A small network was shown many inputs. Here are its activations along a few directions, one row for each input.
In each table, some parts of the input vary, and every possible input appears once, in random order.
Descriptions start from the smaller parts, as in this example, which fits no table here: one of 8 places around a ring, together with either a single point or (one of 2 separate values, together with one of 4 places along a line) or one of 11 places around a ring.
Shared parts are said once, and a part with two or three values counts as separate values.
In the rows, 128 means zero.

Other details of the inputs vary at random and push rows far along two fixed directions, the same in every table; ignore that.

Table:
x1: [148 141 111 155 137 118 116 151 131  96 133  77 138 180 133 154]
x2: [170 139 178 180 193 133 158 165 152 207 133 146 161  76  77 174]
x3: [ 68  70  84  14  58 186 125  31 123 187 124 170  81  70 119  47]
x4: [ 77  78 110  59  87 178 145  59 130 135 123 186  98  74 124  59]
x5: [129 130  97 114 104 103 107 132 121 127 133 115 116 138 145 133]
x6: [121 132 122 135 115 105 122 140 121  78 128 138 122 139 155 123]
x7: [133 143  97 133 112 114 107 142 121  91 140  99 124 175 162 138]
x8: [ 86  95  93   7  85 192 156  18 165 135 114 169  98 104 127  45]
x9: [126 122 107 119 108 120 113 124 117 137 123  98 116 139 121 126]
x10: [156 133  96 139 137 113 131 141 152  97 137 100 135 160 126 146]
x11: [115 138 123 132 102 101  83 140  80 132 125  86 119 164 146 136]
x12: [144 125 179 152 176 141 175 145 160 173 139 214 149  43 106 137]
x13: [115 141 127  93 114 124 119  95 121 112  96  87 120 165 126 115]
x14: [117 126 144 154 125 113 113 142  99  87 117 104 131 157 129 128]
x15: [132 136 202 140 184 158 184 110 153 145 101 175 153  84  88 122]
x16: [157 141 109 155 141 109 125 154 142  93 134  87 138 171 129 153]
x17: [141 143 199 187 184 141 160 167 131 171 133 186 156  67 114 156]
x18: [101 128 122 129 100 107  99 132  89  78 125 120 117 159 161 117]
x19: [126 133 116 118 116 128 112 128 123 124 141 122 126 149 149 125]
x20: [159 142 162 154 177 152 165 149 163 193 149 181 150  71 113 151]
x21: [160 146 109 148 142 108 132 157 152 113 148 124 138 144 143 154]
x22: [151 146 127 169 144 110 110 161 119  96 131  70 144 189 129 158]
x23: [111 132 108 117  97 114  94 129  98 130 127 103 113 148 152 130]
x24: [114 121 123 116 106 125  99 120  99 147 118  90 119 146 120 123]
x25: [124 110 106 124 117 114 132 124 136  75 125 127 123 137 127 117]
x26: [146 139 177 156 167 146 151 151 137 226 137 174 143  56 103 152]
x27: [129 126 128 156 130 106 124 149 121  74 121 110 130 150 131 136]
Description of these inputs: one of 3 separate values, together with either a single point or (one of 2 separate values, together with one of 4 places along a line).
The inputs of x7 and x17 match in every part but the choice among 3 separate values. If x22 is changed in the same way as x7 into x17, which row does it become?
Answer: x14
Change only the choice among 2 separate values in x4. List by row number the other rows that result.
Answer: x17

Table:
x28: [ 91 100  82  48  75 154 128  67 137 119 133 163  95 111 152  71]
x29: [166 151 162 189 179 114 141 174 140 131 129 109 158 139 108 172]
x30: [148 137 151 144 159 135 150 137 148 145 129 137 145 116 111 142]
x31: [137 136 156 163 154 121 136 149 127 119 124 128 143 128 118 144]
x32: [108 116 146 109 119 149 122 111 109 191 124 145 119  91 116 114]
x33: [103 104 125  82 106 167 129  91 123 217 140 177 111  61 119  99]
x34: [148 136 127 159 144 111 127 152 131 108 127 101 139 150 121 151]
x35: [129 127 125 121 129 132 136 124 137 129 135 150 127 116 134 122]
x36: [125 139  90 152  99  71  84 156  94  18 116  48 120 224 161 143]
x37: [106 121  99  95  92 117 113 104 119  74 118 113 110 159 151 103]
x38: [130 134 162 138 153 144 150 127 138 145 123 155 139 103 117 129]
x39: [109 116  63  98  71 100  95 116 113  51 129  92 101 181 165 108]
x40: [131 133 118 116 126 131 132 118 139 114 125 117 127 145 132 124]
x41: [172 159 179 211 193 112 146 194 139 143 137 132 166 119 112 184]
x42: [117 112 135  95 122 163 131  99 127 216 131 152 119  78 105 113]
What is each input in this table made of?
Answer: one of 3 separate values, together with either a single point or one of 4 places along a line
The inputs of x36 and x39 match in every part but the choice among 3 separate values. If x31 is changed in the same way as x36 into x39, which row does it become?
Answer: x41
List by row number the other rows that have the choice among 3 separate values in common with x40.
Answer: x29, x30, x34, x42
